A small network was shown many inputs. Here are its activations along a few directions, one row for each input.
Each table varies a few parts of the input and shows all the possible inputs, shuffled.
Descriptions start from the smaller parts, as in this example, which fits no table here: one of 2 separate values, together with either a single point or one of 9 places along a line or (one of 5 places around a ring, together with one of 6 places along a line).
Shared parts are said once, and a part with two or three values counts as separate values.
In the rows, zero is written as 128.

A family of inputs:
row 1: [128  52 110  94 186  83 180 218 128 106  86 152]
row 2: [ 26 163 150 143 132  55 126  77  99 130  96 115]
row 3: [ 80 105 165 185 119 107 109  97  40  88 113 116]
row 4: [203 194 121  90 107 146  96 108 192 143 127 106]
row 5: [200 141 149 117 109 175  95  67 132 155 148  63]
row 6: [197 173 136  70  99 144  92 135 193 139 131 141]
row 7: [147 152  58 170  83 110 171 158 100 167 103 171]
row 8: [204 146 148 121 119 186  90  88 181 152 160 111]
row 9: [ 92  63 106 192 137 148 158 196  90  78 122 141]
row 10: [ 18 136 114 153 225 153 171 110 154 133 181 144]
row 11: [ 79 136 123 159 106  64 109 109  57  81  73 114]
row 12: [199 127 162  99 110 182  89 116 182 146 163 146]
row 13: [ 95  94  66 162 128 107 144 212  99  82  82 138]
row 14: [126  23 147 125 188 132 186 198 120 107 120 157]
row 15: [ 17 169  77 120 209 124 173 120 161 129 132 145]
row 16: [188 102 178  63  90 154  86 119 145 143 181 130]
row 17: [ 28 138 184 177 147  92 116  72  85 141 134 116]
row 18: [200 191 120  83  97 131 100  87 148 145 119  56]
row 19: [188 149 149  35  81 112  91 139 161 134 148 124]
row 20: [143 107  98 202  88 154 177 135  92 163 141 174]
Question: Changing only one part turns row 2 into row 17. The same change can be made to row 4. Which row results?
Answer: row 8
Question: What do these inputs look like to the network?
Answer: one of 2 separate values, together with either a single point or one of 4 places along a line or one of 5 places along a line
Question: Change only the choice among 2 separate values in row 13. List by row number the other rows that result.
Answer: row 9

A family of inputs:
row 21: [138 180 108 109 125 156  98  94 175 154 122 101]
row 22: [179 133  93 104 109 140 144 156 163 156 135 157]
row 23: [154 117 148 116 147 180 123 116 160 139 174 123]
row 24: [130  84 150 177 113 137 122 138  89 109 124 127]
row 25: [155 143 103 164  98 113 148 145  87 120  99 132]
row 26: [118 185 116 104 114 107  94  98 148 123 124  99]
row 27: [150  71 137  93 146 140 125 178 126 104 135 142]
row 28: [168 112  91 101 122 111 146 176 133 138 113 140]
row 29: [114 132 183 109 137 111 109  89 134 133 153  97]
row 30: [ 30 112 109 146 217 117 167 128 125 109 138 164]
row 31: [123 134 173 102 145 155 107  81 160 136 143 102]
row 32: [155  88 142 104 128 164 134 147 158 121 170 151]
row 33: [ 26 140  67 149 180 111 180 146 146 130 116 146]
row 34: [166 109 100 136 108 101 164 162 117 114  82 137]
row 35: [171 169  96 117 128 158 115 128 177 160 142 129]
row 36: [122 161 112 155  86 109 123 106  77 128 108 125]
row 37: [109 106 170 164 109 116 113 105  75 138 131 127]
row 38: [101 129 187 139 116 108 107  96  97 131 129 118]
row 39: [140  74 153 142 139 123 129 174 107  94 110 130]
row 40: [111 181 121 130  91 101 111  97 107 122 112 113]
Question: Changing only one part turns row 37 into row 36. The same change can be made to row 27. Which row results?
Answer: row 28
Question: What do these inputs look like to the network?
Answer: one of 2 separate values, together with either a single point or one of 9 places around a ring
Question: Change only the choice among 2 separate values in row 33. List by row number the other rows that result.
Answer: row 30

A family of inputs:
row 41: [185 148 142 116 113 154 103  86 146 149 145  96]
row 42: [198 136 134  92 104 145  99 123 135 115 130 108]
row 43: [178 100 103 132 110 134 155 178 119 154 102 166]
row 44: [126 110  78 155 138 130 177 177 124 131 126 167]
row 45: [ 83 104 114 166 189 146 151 178 129  99 114 144]
row 46: [ 91 151 173 111 160 126 107  87 149 132 165 136]
row 47: [ 69 134 122 110 193 113 146 121 144 126 111 125]
row 48: [ 65 138 164 198  90  74 105  73  34 100  87 100]
row 49: [ 97 164 161 106 165 120 119  94 151 141 159 132]
row 50: [164  87 110 128 117 119 151 180 113 148 122 167]
row 51: [ 64 157 137 194  86  66 111  77  34 109  90 103]
row 52: [120 175 151 115 125 166 101  82 151 143 168 125]
row 53: [187  92 150 102  93 127 114 174 130 113 120 133]
row 54: [127  79 120 153 151 142 179 167 118 112 138 153]
row 55: [ 72  62 125 154 170 134 148 160 137 105 130 138]
row 56: [ 63 152 144 192  88  69 108  79  31 110  86  93]
row 57: [ 65 169 120 197  83  63 113  87  34 119  81  96]
row 58: [190 123 109 102  75 115 139 177 145 127  99 133]
row 59: [ 64 130 126  97 184 117 133 125 137 115 128 128]
row 60: [ 62 107 153 103 190 121 134 119 136 116 128 119]
row 61: [195 118 129  98  86 127 138 180 132 130  98 139]
row 62: [ 69 102  92 149 172 120 153 177 140 113 117 138]
row 63: [ 72 113  72 148 169 107 169 174 146 121 118 140]
row 64: [109  51 128 153 138 144 159 162 110 110 152 151]
row 65: [192 105 139  94  89 124 131 174 129 119 115 139]
row 66: [117 181 134 116 116 165 107  80 159 148 164 122]
row 67: [167  75 130 133 124 128 142 180 109 140 120 162]
row 68: [202 147 125  98 103 137 105 136 142 123 115 102]
row 69: [ 91 187 117 107 150 114 122  90 166 148 153 139]
row 70: [186 155 128 121 108 152 110  78 157 149 136 104]
row 71: [131 159 171 112 129 168  98  90 137 143 174 113]
row 72: [121 181 122 123 108 168 106  77 171 153 148 131]
row 73: [194 147 101  93  80 141 117 132 147 125 116 104]
row 74: [171  55 144 138 127 137 129 159 114 126 125 165]
row 75: [122  82  96 158 138 135 176 164 115 120 137 166]
row 76: [ 93 180 137 106 159 116 116  91 159 142 157 142]
row 77: [176 135 164 119 113 165  89  93 138 146 156  91]
row 78: [ 70 152  87 104 183  98 150 134 148 126 122 123]
row 79: [183 163 117 130 103 153 110  77 169 159 129  99]
row 80: [192 111 150 100 101 139  99 128 134 112 139  91]
Question: What do these inputs look like to the network?
Answer: one of 4 places along a line, together with either a single point or one of 9 places around a ring
Question: Changing only the place on the line of 4 turns row 63 into row 45. The same change can be made to row 73. Which row results?
Answer: row 42
Question: Which other rows agree with row 60 in the place on the line of 4? List them by row number.
Answer: row 46, row 48, row 53, row 55, row 64, row 71, row 74, row 77, row 80
Question: Change only the place on the ring of 9 in row 68. List by row number the other rows that result.
Answer: row 47, row 50, row 61, row 62, row 66, row 70, row 75, row 76
Question: Change only the place on the line of 4 in row 56. List by row number the other rows that result.
Answer: row 48, row 51, row 57

A family of inputs:
row 81: [211 122 153  82 107 168  96 130 170 141 158 120]
row 82: [204 124 149  85 129 174 103 126 188 141 159 123]
row 83: [ 84  95 119 177 130  89 147 150  68  93  88 123]
row 84: [ 50 103 125 140 179 102 158 146 115 112 123 144]
row 85: [ 55 105 123 143 169 106 157 144 112 108 116 149]
row 86: [ 65 157 140 142 161 128 128  73 126 133 144 119]
row 87: [ 91 154 151 180  98  95 104  77  75 128 106 101]
row 88: [ 77  97 119 172 138  90 146 152  73  93  93 127]
row 89: [214 122 154  85  98 163  94 128 159 139 154 121]
row 90: [ 81 156 151 171 100 103 107  74  81 129 114 103]
row 91: [167 176 123  89 122 149 107 107 175 148 144 108]
row 92: [ 98  88  97 139 156 129 179 189 131 120 125 166]
row 93: [168 174 123  87 134 154 109 104 182 153 145 107]
row 94: [138  80  86 171 116 115 172 187  86 103  94 153]
row 95: [205 122 151  83 120 173  96 126 178 143 160 120]
row 96: [ 53 101 125 150 161 101 152 143  99 103 113 141]
row 97: [ 67 155 140 138 172 132 132  70 133 138 146 119]
row 98: [ 58 155 144 145 146 122 125  74 114 132 144 110]
row 99: [ 94  93 104 133 175 127 181 187 146 131 132 168]
row 100: [198 169 130 103  61 115  95 102 135 149 118 106]
row 101: [198 121 150  84 139 177 105 126 192 148 163 115]
row 102: [ 70 159 141 153 137 120 114  73 110 129 135 118]
row 103: [ 70 100 119 165 144  96 145 150  81  97 101 131]
row 104: [162 174 124  89 148 157 115  99 186 154 145 108]
row 105: [227 123 156  87  88 156  96 128 152 137 147 126]
row 106: [178 176 124  92  93 137  97 108 158 146 136 109]
row 107: [ 93  91 102 135 167 128 180 186 138 125 126 170]
row 108: [197 175 128 101  71 123  95 104 143 143 119 116]
row 109: [244 118 160  90  73 146  95 122 137 142 134 124]
row 110: [ 51 104 126 134 186 108 161 143 123 120 127 145]
row 111: [109  86  91 149 140 128 171 189 111 113 112 163]
row 112: [102  89  92 147 150 123 174 193 119 114 121 163]
row 113: [116  83  90 156 132 126 168 189 100 109 105 159]
row 114: [184 176 127  96  78 128  97 110 148 145 130 108]
row 115: [231 119 159  87  78 151  94 128 140 141 144 119]
row 116: [ 78 158 148 167 113 107 103  73  87 131 121 107]
row 117: [170 177 122  92 109 144  98 101 166 148 139 111]
row 118: [ 68 159 148 158 122 114 109  71  96 132 129 109]
row 119: [ 66 104 118 159 153  99 149 147  94  98 106 143]
row 120: [128  80  87 164 124 120 167 192  89 108 102 151]
Question: What do these inputs look like to the network?
Answer: one of 5 places along a line, together with one of 8 places along a line
Question: Changing only the place on the line of 8 turns row 95 into row 115. The same change can be made to row 91. Which row results?
Answer: row 108
Question: Start at row 94 and move only the place on the line of 5, one step at a time. The first step leads to row 83. Which rows follow, in order?
Answer: row 87, row 100, row 109

A family of inputs:
row 121: [229 115 166  72  71 128  74 136 139 126 119  93]
row 122: [ 66 123 126 191 104  92 146 118  59 128 108 148]
row 123: [ 73 109 111 182 149 123 140 141  89  93 105 120]
row 124: [238 131 138  97  98 200 111 129 180 163 174 132]
row 125: [ 69  99 157 196 115  97 135 116  57 118 121 144]
row 126: [130 177 182  91 131 146  75  38 172 149 167  88]
row 127: [129 209 158  90 122 142  83  48 167 152 150  93]
row 128: [ 75  87 128 114 168 107 167 177 131 120 130 179]
row 129: [ 71  88 171 196 120 100 131 114  55 113 129 142]
row 130: [131 196 172  93 127 144  83  44 163 150 158  89]
row 131: [ 72  99 116 115 163 102 171 178 137 125 125 180]
row 132: [227 159 124  76  66 115  91 132 139 123 106 112]
row 133: [ 82  89 121 145 193 130 155 149 118  99 118 122]
row 134: [ 76  83 139 183 160 128 130 133  83  85 121 117]
row 135: [ 73 110 104 117 156  98 179 181 140 128 120 179]
row 136: [ 74 131  80 180 140 114 150 145  93 102  98 122]
row 137: [ 77 134  71 149 174 109 172 160 131 114 105 124]
row 138: [ 69 131 109 187  98  88 153 118  60 136 102 151]
row 139: [ 77 115  95 147 182 122 165 157 126 106 105 124]
row 140: [131 225 131  89 117 132  86  54 172 168 144 100]
row 141: [132 215 142  87 118 134  82  52 177 168 143  97]
row 142: [236 103 155  92 105 209 104 126 173 156 192 122]
row 143: [ 76 140  68 179 139 108 154 146  95 106 100 122]
row 144: [ 77  60 149 114 178 114 156 170 120 115 147 177]
row 145: [ 75  72 139 114 173 111 161 173 126 117 138 180]
row 146: [ 75 125  81 149 177 116 170 159 130 110 104 125]
row 147: [231 157 112  73  64 103  90 131 149 138  97 111]
row 148: [230 132 150  76  71 122  83 140 136 124 113 100]
row 149: [241 172 102 100  91 183 124 125 192 171 147 143]
row 150: [242 107 145  95 100 205 106 132 181 164 181 127]
row 151: [223 104 180  72  79 128  72 136 133 124 128  85]
row 152: [ 80  98 107 146 188 127 163 152 124 104 106 123]
row 153: [ 77  95 126 180 154 127 136 137  86  89 112 120]
row 154: [ 76 123  93 119 153  92 180 181 142 129 123 177]
row 155: [242 143 123  98  91 195 115 130 187 167 161 136]
row 156: [ 67 111 142 194 109  95 140 117  58 123 114 146]
row 157: [239 165 114 100  94 189 125 125 185 171 152 139]
row 158: [ 71 139  94 184  96  84 157 118  61 140 103 152]
row 159: [ 71 119  94 182 144 119 146 142  92  98 100 123]
row 160: [ 85  77 131 145 197 134 151 145 113  94 127 122]
row 161: [131 165 191  90 134 151  76  32 168 141 178  85]
row 162: [228 144 138  77  69 114  89 140 137 126 106 104]
Question: Changing only one part turns row 130 into row 127. The same change can be made to row 123. Which row results?
Answer: row 159
Question: What do these inputs look like to the network?
Answer: one of 6 places along a line, together with either one of 3 separate values or one of 4 places along a line
Question: Which other rows agree with row 144 in the place on the line of 6? List them by row number.
Answer: row 129, row 134, row 142, row 151, row 160, row 161

A family of inputs:
row 163: [112  78 131 135 143 154 154 182 129 121 134 170]
row 164: [ 60 157 126 152 172 120 136 108 139 122 106 104]
row 165: [154 113  94 159  92 111 144 144 100 117  95 122]
row 166: [148 100  98 162 133 141 143 180 107 115 121 154]
row 167: [ 78 126 108 126 184 113 162 120 147 131 130 137]
row 168: [142 140 142 147  79  91 119 113  80 129  95 133]
row 169: [218  93 179  76 121 153  90 114 143 121 155 105]
row 170: [ 79 144 145 136 135 105 115  95 105 113 133 113]
row 171: [192 172  95  57 107 144 109 159 176 149 124 125]
row 172: [159 191 145 118 109 173  98  63 167 172 177 106]
row 173: [104 122 146 153  90  92 103  97 100 108 124 116]
row 174: [ 89  98 129 114 171 138 164 160 142 138 143 152]
Question: What do these inputs look like to the network?
Answer: either one of 3 separate values or one of 9 places around a ring
Question: Which of the alternatives is row 164?
Answer: one of 9 places around a ring
